These are the activations of a small neural network, seen along a few directions. Each row is one input.
In each table, some parts of the input vary, and every possible input appears once, in random order.
A made-up example of a description, with smaller parts first: one of 6 places along a line, together with either a single point or one of 9 places along a line or (one of 2 separate values, together with one of 5 places around a ring).
Shared parts are said once, and a part with two or three values counts as separate values.
In the rows, zero is written as 128.

Other details of the inputs vary at random and push rows far along two fixed directions, the same in every table; ignore that.

A family of inputs:
R1: [101 128 141 174 106 127 162 113 158 120 177 130 114]
R2: [ 80 120 140 180  87 141 186  84 170 121 171 131 107]
R3: [162 149 119  92 168 107  79 145  93 108 130 139 130]
R4: [137 132 139 137 123 125 123 126 130 100 168 151 112]
R5: [123 113 107  93 124 144 111 126 126 155  28 131 111]
R6: [123 140  89  78 171 115  94 133 101 170  24  99 142]
R7: [116 120 144 154  98 140 150 104 149  99 172 155 101]
R8: [ 77 106 108 130 100 153 157 100 156 176  29 109 112]
R9: [128 129 143 147 112 131 137 112 139  93 184 154 107]
R10: [ 83 100 150 182 102 152 184 127 173 132 147 135 113]
R11: [ 91 131 138 171 105 130 173  89 157 112 185 130 114]
R12: [127 122 150 161  97 138 159 113 142 110 196 132 134]
R13: [174 152 129 106 166 103  92 155  89 114 170 119 163]
R14: [150 117 152 136 143 125 127 173 120 119 165 129 155]
R15: [147 156 118 116 174  93  95 155 104 127 142 116 143]
R16: [155 134 139 131 134 116 105 159 128 108 163 149 114]
R17: [118 108 111 100 110 153 130 122 124 172  33 106 140]
R18: [119 117 104  87 126 148 127 104 112 164  40 104 147]
R19: [160 137 136 125 138 117 112 152 110 120 164 122 151]
R20: [117 136 136 158 125 117 140 131 144 122 168 126 123]
R21: [134 153 117 120 164 100 109 136 111 125 143 118 139]
R22: [164 140 127 108 151 114  99 155  99 129 138 116 157]
R23: [163 142 102  66 173 114  78 150  78 153  64 103 166]
R24: [128 119 148 159  98 135 143 129 155 104 175 155 100]
R25: [112 118 140 149  93 149 169  87 144 117 165 125 133]
R26: [124 125 145 152 102 139 159 101 138 108 191 129 137]
R27: [155 161 120 117 180  87  88 164 101 122 154 117 146]
R28: [176 149 131 109 165  99  78 171 102 104 158 145 128]
R29: [159 122 153 132 155 119 111 184 125 104 167 156 121]
R30: [ 89  97 115 119  86 166 153  87 154 152  38 137  96]
R31: [ 87  93 116 122  78 174 170  82 149 169  39 111 127]
R32: [ 83 124 135 170  98 137 178  84 162 121 164 128 112]
R33: [130 123 101  78 142 135  97 125 111 152  27 129 120]
R34: [ 81 110 106 125 107 149 150 103 150 175  30 108 116]
R35: [181 153 128 102 174  94  69 175  94 103 157 144 132]
R36: [154 132 133 122 134 123 114 150 113 129 142 119 149]
Description of these inputs: one of 3 separate values, together with either a single point or one of 11 places along a line.
- Which other rows agree with R30 in the choice among 3 separate values? List them by row number. => R3, R4, R5, R7, R9, R16, R24, R28, R29, R33, R35
- Which other rows does R20 become when the place on the line of 11 takes its other values? List them by row number. => R1, R2, R6, R8, R11, R15, R21, R27, R32, R34
- Which other rows does R29 become when the choice among 3 separate values takes its other values? List them by row number. => R10, R14

A family of inputs:
R37: [124 120 131 129 112 138 135 118 138 126 121 136 113]
R38: [138 140 138 148 129 116 134 127 130 111 190 128 134]
R39: [124 122 131 132 110 138 137 121 142 131 119 135 111]
R40: [150 137 113  92 150 119  91 147 107 141  80 125 129]
R41: [115 121 131 135 121 134 148 120 137 139 121 117 134]
R42: [111 121 128 135 122 129 138 120 145 127 116 142 105]
R43: [116 127 132 142 115 129 139 123 134 129 144 120 134]
R44: [121 116 130 125 117 142 141 120 137 128 116 136 117]
R45: [120 112 133 133 114 143 142 123 139 127 118 137 119]
R46: [120 121 131 135 103 140 135 117 139 127 119 137 112]
R47: [142 129 120  99 146 126 105 138 114 130  96 130 129]
R48: [150 134 119  96 154 119  95 145 106 126 103 130 133]
R49: [112 123 127 133 117 138 145 109 129 133 124 122 134]
R50: [105 131 121 137 131 130 140 114 138 135 119 122 120]
R51: [126 120 127 122 118 137 132 121 136 131 109 133 113]
R52: [132 120 121 109 134 135 113 137 119 138  83 130 131]
R53: [120 113 131 130 114 143 138 123 136 127 113 137 121]
R54: [117 126 124 133 117 133 140 109 133 135 124 120 130]
R55: [116 126 124 133 115 133 138 108 132 134 122 120 131]
R56: [119 128 131 138 119 133 144 110 134 126 142 124 132]
R57: [143 127 115  98 148 126  99 148 112 145  78 126 131]
R58: [120 115 132 136 109 141 136 125 140 131 119 136 117]
R59: [122 118 131 137 109 140 140 123 143 131 119 135 110]
R60: [111 119 130 138 114 137 148 112 132 133 124 121 135]
R61: [124 119 130 134 110 139 136 124 139 131 115 135 113]
R62: [126 135 130 143 120 124 141 121 138 127 156 123 130]
R63: [112 123 127 133 117 138 147 109 131 135 125 122 133]
R64: [118 127 130 139 117 133 143 109 132 125 142 124 132]
R65: [118 127 126 140 114 129 140 118 136 133 131 119 131]
R66: [136 138 140 147 131 119 137 126 129 109 191 130 135]
R67: [126 116 126 119 124 139 125 129 126 131  98 134 127]
R68: [151 144 141 138 151 106 120 149 113 108 193 126 147]
R69: [113 123 128 135 118 139 153 110 136 136 127 122 130]
R70: [124 116 130 127 119 142 132 129 134 133 105 134 123]
R71: [159 139 113  82 169 114  81 158  92 131  91 127 142]
R72: [133 132 137 139 136 121 136 133 125 121 164 123 140]
R73: [120 117 131 127 112 141 134 115 136 123 115 138 118]
R74: [159 138 115  84 169 113  85 155  99 131  94 126 137]
R75: [115 121 128 132 121 135 143 116 129 137 117 118 136]
R76: [109 121 128 137 119 130 138 119 144 126 117 142 105]
R77: [125 123 129 130 111 136 130 122 136 129 117 136 114]
R78: [115 125 124 138 114 132 144 116 139 137 122 118 129]
R79: [135 137 123 118 150 110 105 143 119 120 122 140 119]
R80: [112 122 131 137 116 135 143 119 133 134 125 118 136]
R81: [157 155 138 142 147  99 112 150 117 104 209 128 143]
R82: [119 126 123 131 120 133 143 111 136 138 122 119 129]
R83: [167 156 144 135 166  92 100 169 102  98 215 126 155]
R84: [151 148 145 146 147 107 125 145 116  99 219 132 143]
R85: [142 142 141 144 138 115 133 131 126 108 196 130 137]
R86: [121 118 131 131 108 140 136 115 139 126 119 137 112]
R87: [110 121 129 140 111 135 145 117 139 137 126 118 131]
R88: [116 130 122 133 114 131 136 113 133 136 120 119 132]
R89: [114 122 127 135 118 133 144 120 138 142 120 117 132]
R90: [112 122 128 138 115 134 145 118 139 139 124 117 132]
R91: [130 138 133 146 121 120 134 125 133 118 171 125 133]
R92: [126 121 127 129 114 137 128 127 133 132 108 134 116]
R93: [151 148 135 141 145 103 119 149 121 112 191 124 141]
R94: [135 127 118 112 129 130 110 136 118 137  88 130 124]
R95: [144 157 143 157 158  98 121 148 126  94 228 135 130]
R96: [145 158 144 157 157  96 115 149 122  90 232 135 132]
R97: [101 130 123 141 125 131 140 111 138 130 122 123 121]
R98: [112 124 125 141 108 134 144 113 138 134 125 119 129]
R99: [166 140 108  76 179 109  70 171  90 147  71 120 143]
R100: [109 121 127 137 117 130 135 118 141 124 115 143 107]
R101: [157 133 112  81 171 117  85 160  96 141  74 123 142]
R102: [120 118 132 132 106 140 136 114 138 124 120 137 113]
R103: [120 114 135 135 114 143 141 125 141 129 117 137 119]
R104: [118 115 130 127 112 143 137 118 134 125 117 138 120]
R105: [165 142 113  79 177 109  77 164  89 130  96 127 144]
R106: [113 121 131 136 118 135 147 119 136 137 121 117 134]
R107: [141 124 117  97 149 130 106 147 115 145  73 125 133]
R108: [152 134 116  96 156 118  86 157 101 138  90 127 138]
- What do these inputs look like to the network? => one of 2 separate values, together with one of 4 places along a line, together with either a single point or one of 8 places around a ring
- The inputs of R81 and R62 match in every part but the place on the line of 4. If R66 is changed in the same way as R81 into R62, which row does it become? => R85
- The inputs of R51 and R37 match in every part but the place on the line of 4. If R39 is changed in the same way as R51 into R37, which row does it become? => R40
- Which other rows does R91 become when the place on the ring of 8 takes its other values? List them by row number. => R54, R56, R63, R65, R75, R83, R87
- A walk changes only the place on the line of 4. It starts at R59 and steps to R61. List the rest of the walk in order. => R92, R94
- Which other rows does R41 become when the choice among 2 separate values takes its other values? List them by row number. => R107
- Which other rows agree with R86 in the place on the line of 4 and the choice among 2 separate values? List them by row number. => R48, R53, R58, R70, R71, R77, R79, R92

A family of inputs:
R109: [105 115 115 114  88 157 139  85 150 139  63 140  85]
R110: [138 118 125 131  95 140 137 127 133 146 111 119 136]
R111: [129 147 128 121 180 102 122 147 109 123 152 113 151]
R112: [130 109 136 135 112 147 143 146 143 150 108 118 140]
R113: [155 135 129 102 183 105  85 175 102 107 131 155 125]
R114: [135 112 144 131 113 147 145 111 123 112 154 135 145]
R115: [131 152 118 118 168 106 119 120 103 116 151 117 151]
R116: [116 151 137 167 107 114 148  96 144 101 222 122 129]
R117: [ 80 121 124 157 114 140 164 112 155 161 102 106 123]
R118: [149 135 115  99 170 108  70 184 108 137  72 136 122]
R119: [147 118 164 146 132 128 142 153 125  97 214 136 145]
R120: [110 110 133 133 109 154 152  94 151 114 120 162  95]
R121: [143 134 140 153 111 113 118 141 144 102 172 150  95]
R122: [159 136 107  77 133 132  90 131  87 149  69 111 154]
R123: [ 93 129 108 136 106 128 146  97 143 166  82 100 124]
- The inputs of R112 and R122 match in every part but one. If R117 is changed in the same way as R112 into R122, which row does it become? => R116
- What do these inputs look like to the network? => one of 3 separate values, together with one of 5 places around a ring
- Which other rows does R121 become when the place on the ring of 5 takes its other values? List them by row number. => R109, R113, R118, R120

A family of inputs:
R124: [144 109 115  81 130 149 110 138 106 159  40 115 149]
R125: [159 150 119 101 172 101  87 157  94 127 129 118 150]
R126: [164 154 129 116 169  96  92 160  98 112 171 125 149]
R127: [160 133 118  91 162 114  73 166 104 119  88 154 112]
R128: [115 124 160 186  90 134 172 110 159  95 230 143 117]
R129: [ 90 106 128 144  87 157 169  93 155 145  96 124 115]
R130: [ 88 106 117 129  96 157 160  92 149 158  61 117 118]
R131: [157 148 122 107 166 104  92 156  98 125 136 120 148]
R132: [150 113 126  99 127 144 115 144 111 144  84 122 146]
R133: [112 128 160 192  93 130 174 110 162  92 241 143 115]
R134: [ 87 110 123 142  93 153 167  90 155 147  93 122 115]
R135: [ 91 115 121 139 103 146 160  95 150 146  96 120 118]
R136: [163 155 129 119 170  95  92 163 100 113 172 124 147]
R137: [159 154 116 101 176  98  86 157  94 126 132 117 150]
R138: [125 131 111 105 144 125 115 129 116 150  77 113 136]
R139: [ 88 104 122 135  89 159 165  90 152 153  74 120 117]
R140: [160 136 130 114 143 115  84 161 118 105 133 158 104]
R141: [137 143 137 147 139 110 127 137 127 109 190 130 133]
R142: [160 121 152 137 117 133 129 147 122 106 186 138 144]
R143: [122 133 105 100 149 125 112 128 115 155  63 110 137]
R144: [ 88 113 110 121 108 150 153  92 144 160  55 114 121]
R145: [144 142 149 157 132 111 131 141 129  98 218 136 133]
R146: [162 155 124 112 172  96  90 160  98 117 158 122 149]
R147: [185 136 143 111 153 115  93 174  96 109 172 132 158]
R148: [167 135 122  91 160 117  78 163 108 118  99 155 107]
R149: [155 154 114 103 177  98  88 157  97 130 127 116 148]
R150: [ 92 114 123 141 102 147 160  97 151 146  97 121 117]
R151: [127 112 108  80 142 143  95 137 119 147  17 143 103]
R152: [163 155 128 116 170  95  92 160  99 112 171 124 149]
R153: [137 138 151 164 122 116 141 133 136  96 222 138 130]
R154: [ 90 110 126 143  93 152 165  92 153 144  99 123 117]
R155: [ 88 109 111 123 105 153 154  95 146 163  51 114 119]
R156: [109 125 150 177  96 134 169 106 157 104 205 138 117]
R157: [111 128 159 193  94 129 174 110 163  92 241 143 114]
R158: [105 100 143 151  84 150 155 112 169 113 124 165  78]
R159: [122 126 101  87 144 132 110 125 111 165  34 108 138]
R160: [166 153 130 115 167  97  92 161  97 111 172 125 149]
R161: [117 128 108 107 138 129 122 119 121 151  72 113 134]
R162: [109 124 152 178  95 134 169 108 158 105 206 138 116]
R163: [ 87 110 109 121 106 152 154  92 145 163  49 113 120]
R164: [ 92 110 146 173  77 152 183  90 166 119 165 135 112]
- What do these inputs look like to the network? => either one of 5 separate values or (one of 4 places along a line, together with either a single point or one of 8 places along a line)
